Each row below holds a small network's activations on one input, seen along a few directions.
Each table varies a few parts of the input and shows all the possible inputs, shuffled.
A made-up example of a description, with smaller parts first: one of 2 separate values, together with either a single point or one of 9 places around a ring or (one of 4 places along a line, together with one of 5 places around a ring).
Shared parts are said once, and a part with two or three values counts as separate values.
In the rows, zero is written as 128.

Other details of the inputs shift rows strongly along two fixed directions, in all tables alike. That doesn't count.

Rows:
row 1: [121 123 129 137 149 135 112 116 139 120 139]
row 2: [125 117 136 141 143 139 113 114 136 118 144]
row 3: [126 142 118 117 109 112 131 139 119 142 128]
row 4: [122 130 133 117 134 129 113 130 133 131 135]
row 5: [131 138 114 134 102 113 139 133 113 138 131]
row 6: [121 120 136 109 136 131 133 115 106 128 107]
row 7: [ 67 194  58 108  89  44  79 106  45 190 139]
row 8: [122 132 129 130 132 129 120 125 132 128 133]
row 9: [128 142 114 133  99 109 138 134 110 141 131]
row 10: [130 142 105 139 105 107 140 133 113 140 126]
row 11: [132 160  88 122  71  82 155 152  92 161 117]
row 12: [130 141 115 137 103 112 140 132 115 139 128]
row 13: [121 107 153 131 160 154 123  99 121 108 116]
row 14: [214 116 137 112  79 143 240 220 179 122  78]
row 15: [124 129 125 117 135 125 115 131 132 132 132]
row 16: [ 85 147 108 125 135 103  72  96  95 146 152]
row 17: [121 108 146 132 144 146 132 100 107 116 118]
row 18: [122 120 138 140 139 140 110 113 133 118 145]
row 19: [125 130 130 136 127 129 122 122 130 127 135]
row 20: [134 145 109 112  99 104 143 152 118 146 118]
row 21: [125 142 113 114 120 112 126 142 126 141 121]
row 22: [124 113 142 159 147 148 115 108 141 109 146]
row 23: [123 114 146 157 147 150 114 106 141 109 148]
row 24: [123 131 122 122 141 125 117 130 137 129 129]
row 25: [124 111 146 144 149 149 109 111 143 110 147]
row 26: [124 132 121 116 133 121 119 133 131 134 130]
row 27: [125 114 140 148 153 147 112 111 145 111 143]
row 28: [131 139 117 133 100 113 138 132 113 139 131]
row 29: [126 131 121 125 128 121 124 130 128 131 132]
row 30: [129 164  91  94  82  82 143 162 100 166 110]
row 31: [123 114 142 148 151 147 111 111 144 111 143]
row 32: [122 115 140 141 156 146 108 113 147 112 141]
row 33: [118 108 153 125 164 153 118  99 123 109 117]
row 34: [122 112 148 137 152 151 105 112 144 111 147]
row 35: [123 111 144 138 155 148 106 113 145 112 146]
row 36: [119 130 126  94 129 118 133 125  99 140 100]
row 37: [180 114 151 104 120 153 185 188 183 116  96]
row 38: [127 133 117 136 128 120 128 128 128 130 130]
row 39: [123 131 130 128 130 128 119 125 132 128 133]
row 40: [123 112 150 144 149 151 108 110 143 111 149]
row 41: [127 143 114 128 109 111 135 136 119 140 126]
row 42: [120 122 133 128 153 137 106 119 142 121 137]
row 43: [126 128 126 148 125 130 127 119 126 124 138]
row 44: [124 115 143 147 150 149 111 110 144 111 144]
row 45: [121 115 142 141 154 147 108 114 146 112 142]
row 46: [132 160  84 122  75  80 156 150  92 161 117]
row 47: [122 116 144 140 153 149 108 113 146 111 143]
row 48: [123 130 124 109 118 117 145 122  93 138 102]
row 49: [127 128 123 134 129 125 124 125 128 128 136]
row 50: [125 143 114 113 119 113 126 141 125 141 122]
row 51: [126 142 119 107 113 112 125 142 121 144 125]
row 52: [126 112 138 159 151 147 117 108 142 109 145]
row 53: [120 111 145 138 148 146 129  98 109 113 117]
row 54: [184 114 150 107 107 150 192 189 175 118  99]
row 55: [199  96 170  85 132 172 220 196 183 104  58]
row 56: [129 140 118 123 105 112 133 135 116 141 129]
Description of these inputs: one of 2 separate values, together with one of 4 places along a line, together with either a single point or one of 6 places along a line.
Q: Changing only the place on the line of 4 turns row 12 into row 19. The same change can be made to row 10. Which row results?
A: row 27
Q: Changing only the place on the line of 4 turns row 56 into row 51. The same change can be made to row 49. Which row results?
A: row 26
Q: Change only the place on the line of 6 in row 32. List by row number the other rows that result.
A: row 1, row 8, row 39, row 45, row 47
Q: Change only the choice among 2 separate values in row 20. List by row number the other rows that result.
A: row 45
Q: A walk changes only the place on the line of 6. It starts at row 24 and steps to row 42. List the rest of the walk in order.
A: row 21, row 50, row 7, row 37
Q: Change only the choice among 2 separate values in row 29. List by row number the other rows that result.
A: row 1
